A small network was trained on made-up records. Each row is its average activation on records with the value named, seen along a few directions.
Related values have similar rows: they may be neighbours, one step apart, or belong to one group.
(in the rows, 500 means zero)
Strong random noise was added to every row along 3 fixed directions; ignore it. To show where, here is one row again and again, with new noise each time:
[394 585 453 506 491 538 408 478 463 623 566 532 519 584 459]
[515 522 551 655 417 525 356 491 640 580 450 593 547 569 568]
[398 610 453 515 491 573 397 456 443 597 566 619 538 563 510]
[490 416 493 635 411 390 487 565 669 523 516 414 544 697 430]
[351 637 401 462 519 583 437 445 360 572 627 647 548 577 491]


Values of B:
b23: [555 392 533 499 664 454 590 501 534 398 539 566 492 526 484]
b11: [642 409 631 518 425 385 419 670 641 660 281 282 433 314 505]
b21: [504 330 545 609 501 471 664 433 637 425 555 377 507 541 519]
b13: [514 421 515 522 605 433 674 494 554 483 616 470 435 621 404]
b17: [560 524 684 732 385 602 432 366 574 444 425 651 495 424 667]
b12: [504 586 494 383 673 626 357 465 487 625 408 509 494 478 453]
b1: [507 582 395 421 393 397 650 480 430 480 636 500 517 464 453]
b28: [462 417 517 524 596 571 540 447 527 436 476 410 438 442 533]
b16: [495 683 518 383 477 657 524 405 452 653 444 688 437 313 642]
b18: [626 551 557 502 490 528 561 540 604 535 341 568 515 349 630]
b25: [611 448 482 581 500 438 524 510 645 521 273 451 610 456 632]
b30: [505 606 760 455 670 625 151 503 458 841 288 436 279 237 508]
b8: [535 463 567 605 434 422 383 525 671 601 468 416 522 631 501]
b14: [407 604 509 293 572 696 356 511 324 556 518 520 462 257 477]
b9: [456 498 566 530 591 581 425 519 398 536 430 328 451 347 428]
b26: [631 410 503 577 513 517 500 496 695 537 460 527 553 628 503]
b29: [508 391 581 639 429 529 428 507 457 486 459 412 404 443 486]
b19: [467 543 463 407 396 388 534 591 415 564 498 383 415 404 395]
b5: [328 645 427 182 590 714 578 416 264 683 702 400 424 419 379]
b7: [539 405 541 428 538 548 510 589 636 558 493 269 464 413 466]
b24: [589 484 547 553 355 376 388 429 672 690 298 279 429 499 431]
b6: [549 491 437 477 402 371 492 499 424 425 416 451 520 561 529]
b22: [496 580 507 476 525 487 309 539 456 545 458 426 459 552 451]
b4: [420 554 551 489 581 407 530 463 409 593 658 416 426 546 338]
b27: [477 565 307 400 523 480 655 421 443 537 541 434 530 582 492]
b3: [523 480 586 566 542 394 434 548 493 466 543 465 395 505 421]
b10: [438 514 512 417 430 534 457 586 402 494 600 402 482 425 472]
b20: [474 628 483 361 568 590 297 436 320 676 276 535 464 288 565]
b15: [496 686 600 440 398 732 332 392 444 609 525 608 451 328 582]
b2: [381 471 397 303 652 457 470 574 361 471 528 408 501 598 304]
B is arranged as a network in which each value has 4 neighbours.
Q: List every value one step from b7, in the order listed.
A: b28, b18, b14, b5
Q: List every value one step from b27, in the order listed.
A: b16, b25, b26, b24
Q: List every value one step from b29, in the order listed.
A: b17, b9, b3, b10
A value of B combines one of 5 hidden first parts with one of 6 second parts; all combinations occur once.
Q: Changing only the second part turns b15 into b1. b5 has the same second part as b15; what does that change turn b5 into?
A: b16
Q: Changing only the second part turns b2 into b14. b12 has the same second part as b2; what does that change turn b12 into?
A: b7
Q: Changing only the second part turns b19 into b29. b11 has the same second part as b19; what does that change turn b11 into?
A: b9
Q: Changing only the second part turns b21 into b27. b17 has the same second part as b21; what does that change turn b17 into?
A: b24
Q: Changing only the second part turns b30 into b20. b23 has the same second part as b30; what does that change turn b23 into?
A: b25

Values of M:
m11: [594 507 544 642 308 520 611 425 725 427 521 721 631 585 653]
m13: [444 641 366 326 488 510 552 488 186 436 518 595 526 354 573]
m8: [437 539 554 492 507 524 216 526 462 572 442 562 523 520 479]
m3: [499 506 464 329 686 593 554 524 461 592 420 397 401 349 443]
m5: [470 570 340 413 600 495 518 390 417 538 537 746 585 619 548]
m1: [488 584 551 457 313 504 449 457 525 706 546 338 413 417 463]
m12: [371 530 505 472 596 467 344 557 347 553 635 407 392 518 295]
m4: [497 276 321 583 469 251 626 645 636 239 482 408 682 874 382]
m9: [615 493 516 685 430 492 605 426 743 438 461 733 613 657 721]
m10: [603 394 710 737 492 514 397 486 622 429 486 529 427 486 489]
m6: [523 249 492 473 578 419 767 627 637 331 616 186 486 630 350]
m14: [440 549 391 411 331 426 597 558 339 415 590 418 455 484 448]
m7: [437 407 643 556 601 545 524 495 489 652 560 220 338 436 372]
m2: [460 557 332 335 622 472 683 526 302 304 493 616 631 420 552]
M is arranged as a ring.
Q: A walk along M starts at m13 and steps to its neighbour m2. Put m3, m5, m12, m6 in the order it reaches them.
A: m3, m6, m12, m5
Q: List every value one step from m11, in the order listed.
A: m1, m9
Q: What is the length, in steps, of the shortest route from m10 to m4?
A: 3
